These are the activations of a small neural network, seen along a few directions. Each row is one input.
Each table varies a few parts of the input and shows all the possible inputs, shuffled.
A made-up example of a description, with smaller parts first: one of 3 separate values, together with either a single point or one of 9 places around a ring or (one of 5 places around a ring, together with one of 6 places along a line).
Shared parts are said once, and a part with two or three values counts as separate values.
In the rows, 128 means zero.

Other details of the inputs vary at random and push rows far along two fixed directions, the same in every table; ignore that.

Rows:
R1: [149 128 152 147 141 112 108 133 135 137 130]
R2: [ 56 149 123 153 105 145 155 181 139  92 108]
R3: [ 83 138 133 122 127 158 145 144 110  86  95]
R4: [139 121 125 162 105 117 112 115 135 145 121]
R5: [167 120 150 142 132 104 101 120 124 143 132]
R6: [156 120 160 135 142 117 126 107 150 143 153]
R7: [ 54 162 121 136 105 164 154 153 101 107  86]
R8: [176  70  88  32 149 110 107 134 104 156 160]
R9: [160 123 124 144 135 110 134  93 154 136 152]
R10: [142  93 120  75 140 145 138 133 111 123 117]
R11: [164 128 117 138 137 121 119  91 149 129 145]
R12: [131 162 135 153 138 126 120  91 132 134 135]
R13: [160 142 135 135 143 104 101 122 137 160 143]
R14: [149 145 137 180 121 108 108 123 156 144 127]
R15: [ 72 122 103 131  93 160 153 164 109 102  98]
R16: [178  85  99  26 167 109 119 148 132 149 173]
R17: [107 181 155 199 105 112 109 121 123 145 109]
R18: [113  87 115  52 149 135 145 188 117  98 140]
R19: [150 141 131 168 110 134 122  92 147 148 108]
R20: [171 117 109 107 135 127 117  98 145 131 128]
R21: [124 158 155 198 108 121 133 104 168 138 135]
R22: [ 58 113 126 121 108 150 145 180  89  90 100]
R23: [132 160 156 161 128 117 126 102 150 155 148]
R24: [ 51 143 142 150 124 150 171 156 112  77 114]
R25: [ 87 107 106  73 145 155 155 165  99  68 127]
R26: [147 140 132 130 145 112 133  95 135 145 155]
R27: [139 153 140 197 103 107 106 116 141 141 115]
R28: [178  86 100  56 142 127 116 118 110 163 151]
R29: [134 159 135 138 132 130 118  92 131 141 117]
R30: [113  88 117  81 124 153 143 158  95 112 118]
Each input here is: one of 3 separate values, together with one of 10 places around a ring.
The inputs of R13 and R14 match in every part but the choice among 3 separate values. If R8 is changed in the same way as R13 into R14, which row does it become?
Answer: R4
Start at R3 and move only the place on the ring of 10, one step at a time. The first step leads to R25. Which rows follow, in order?
Answer: R24, R6, R18, R1, R5, R22, R30, R10
Which other rows does R7 become when the choice among 3 separate values takes its other values? List them by row number.
Answer: R10, R19

Rows:
R31: [196 103 120  86 148 108  96 107 122 168 150]
R32: [161 126 124 126 134 116 111  99 126 160 128]
R33: [198 104 128  86 159  91 106  91 161 147 179]
R34: [128 148 138 169 111 121 110 126 129 145 117]
R35: [ 87 120 109  85 149 151 155 162 128  91 148]
R36: [197 108 129 107 169  99 119  98 146 136 170]
R37: [103 100 108  78 127 150 143 157  98 104 112]
R38: [100  96 103  92 119 147 144 166 108 100 111]
R39: [124  93  84  68 122 144 140 159 109 106 125]
R40: [152 141 137 149 119 130 114  92 128 148 120]
R41: [141 167 163 177 135 117 133 102 168 140 133]
R42: [ 70 135 103 133 107 144 145 167 110 105  99]
R43: [ 89 186 178 228 109 121 146 103 152 133 129]
R44: [103 161 164 212  99 131 116 123 135 137  99]
R45: [ 71 131 131 125 114 151 141 168  99 102  99]
Describe the family of inputs behind these rows.
Answer: either one of 5 separate values or (one of 2 separate values, together with one of 5 places around a ring)
Which other rows does R31 become when the choice among 2 separate values takes its other values? List them by row number.
Answer: R34
Which other rows does R42 become when the choice among 2 separate values takes its other values? List them by row number.
Answer: R32

Rows:
R46: [150 136 137 140 131 110 130 115 144 144 147]
R47: [149 139 134 131 144 129 130  92 140 132 137]
R48: [173  99 117  95 140 121 114 118 125 137 133]
R49: [180 105 122 108 149 106 119 111 147 156 161]
R50: [141 149 137 158 121 121 107 110 130 154 118]
R51: [119 172 167 218 111 126 121 101 158 147 123]
R52: [193  96 118  74 153  99 117 111 148 153 169]
R53: [142 140 141 144 129 125 110 113 123 148 118]
R54: [150 133 131 144 140 113 121 115 146 140 141]
R55: [179 107 124 112 136 112 102 101 127 158 143]
R56: [159 124 143 145 125 122 113 102 132 153 125]
R57: [147 134 140 149 125 125 113 109 129 141 117]
R58: [125  83  87  60 125 138 143 165 110 109 128]
R59: [ 53 149 139 159 117 149 160 165 118  94 107]
R60: [142 141 142 156 122 120 105 104 124 156 125]
R61: [ 48 155 137 156 111 147 149 161 122  87 112]
R62: [181 100 116 105 130 115 112 110 135 155 140]
R63: [116  95  99  52 145 125 144 164 114  98 150]
R64: [113 176 162 205 116 122 118 104 159 135 120]
R65: [ 96 117 125  96 133 141 147 159 124 101 132]
R66: [148 123 130 139 123 121 111 110 125 143 128]
R67: [ 99 126 121  96 138 132 147 159 121  94 128]
R68: [ 84 125 117 110 137 142 152 169 115  92 122]
R69: [ 88 127 103 103 118 144 138 168 104 106 108]
R70: [152 116 136 138 122 126 121 110 131 140 122]
R71: [ 87 125 118 108 133 149 149 169 118  88 122]
R72: [118 185 155 209 118 130 128  80 154 138 117]
R73: [178 128 130 124 145 102 118 105 147 147 155]
R74: [100 121 123 100 133 134 156 161 115 102 134]
R75: [134 156 153 195 105 123 113  98 142 156 112]
R76: [ 67 147 128 133 121 158 164 141 118  94 113]
R77: [116 168 160 206 106 125 108  99 130 150 108]
R78: [145 139 157 166 131 125 121 105 148 143 137]
R79: [170 106 109  94 137 118 110 121 126 146 136]
R80: [ 80 121 112 111 131 139 150 167 112  95 130]
R81: [123 153 139 178 110 127 117 114 134 138 107]
R82: [115  99  88  51 146 143 152 145 110  99 147]
R83: [ 76 143 126 138 113 149 140 158 105 102  95]
R84: [165 106 114  91 134 119 112 124 122 158 140]
R85: [ 50 156 135 154 106 148 154 165 130  95 110]
R86: [148 128 138 144 136 121 116 110 142 137 148]
R87: [100 118 107  98 117 141 138 162 107 120 116]
R88: [174 106 133 120 131 120 113 104 132 152 133]
R89: [107 111 110 103 122 143 140 155 110  99 109]
R90: [167 110 110  87 146 124 133 102 141 143 156]
R91: [160 137 152 146 142 115 111  98 153 142 142]
R92: [140  78  78  46 135 134 136 163 110 106 131]
R93: [163 137 139 154 137 116 111 103 155 146 144]
R94: [138  90  96  38 157 126 148 166 111 100 152]
R95: [196  89 103  80 143 111 107 112 133 149 146]
R96: [ 81 125 125 101 129 139 156 166 117  94 125]
R97: [ 67 150 130 144 118 136 155 159 114  93 122]
R98: [172  92 112  98 133 118 113 114 125 138 140]
R99: [107 163 153 184 113 134 118 117 124 135 100]
R100: [ 61 145 134 149 103 154 147 160 104 104  92]
R101: [146 126 139 133 126 126 116 114 123 150 124]
R102: [121 145 144 180 109 127 117 109 129 135 112]
R103: [191  90 108  78 140 113 109 115 129 161 149]
R104: [ 59 149 135 146 106 154 144 162 101 109  94]
R105: [132 173 162 199 122 109 116  95 159 143 127]
Describe the family of inputs behind these rows.
Answer: one of 5 separate values, together with either a single point or one of 5 places around a ring or one of 6 places along a line
Which other rows does R79 become when the place on the line of 6 takes its other values? List them by row number.
Answer: R50, R69, R81, R92, R95
Which other rows agree with R104 in the choice among 5 separate values? List them by row number.
Answer: R56, R59, R65, R70, R74, R76, R78, R88, R96, R100, R101
Start at R89 and move only the place on the line of 6, one step at a time. The first step leads to R48. Which rows follow, in order?
Answer: R57, R83, R99, R53
Which other rows agree with R49 in the choice among 5 separate values? List them by row number.
Answer: R46, R51, R52, R58, R62, R75, R84, R85, R87, R90, R103

Rows:
R106: [174 110 123  80 161 111 133 120 151 129 176]
R107: [181 117 146 140 134 109  97 101 139 161 138]
R108: [ 92 133 126 117 144 132 155 149 137  99 143]
R109: [121 142 142 162 111 127 118 120 130 144 116]
R110: [182 108 121 106 134 118 117  89 135 153 140]
R111: [ 86 134 115 123 117 158 142 143 111 104 109]
R112: [179  96 103  86 141 112 110 123 128 150 147]
R113: [127  85  87  36 146 148 148 158 106 105 127]
R114: [151 145 157 192 114 116 109  99 146 154 119]
R115: [ 71 138 121 125 112 143 143 170 102 105 104]
R116: [ 67 135 130 135 107 146 144 169 103 105 102]
R117: [145 158 151 185 114 115 104  95 142 163 120]
R118: [121 163 154 193 116 134 124  92 126 142 109]
R119: [ 72 129 115 133 106 147 145 169 109 101 105]
R120: [ 72 140 118 139 108 144 145 171 111  98 100]
R121: [177  93 106  72 146 121 115 106 124 134 143]
R122: [120 113 115  83 153 125 150 148 135 103 158]
R123: [123 175 169 220 109 119 105 101 141 150 106]
R124: [169 118 132 104 158 106 129 109 154 134 171]
Describe the family of inputs behind these rows.
Answer: either one of 4 places along a line or one of 5 separate values or (one of 2 separate values, together with one of 5 places around a ring)
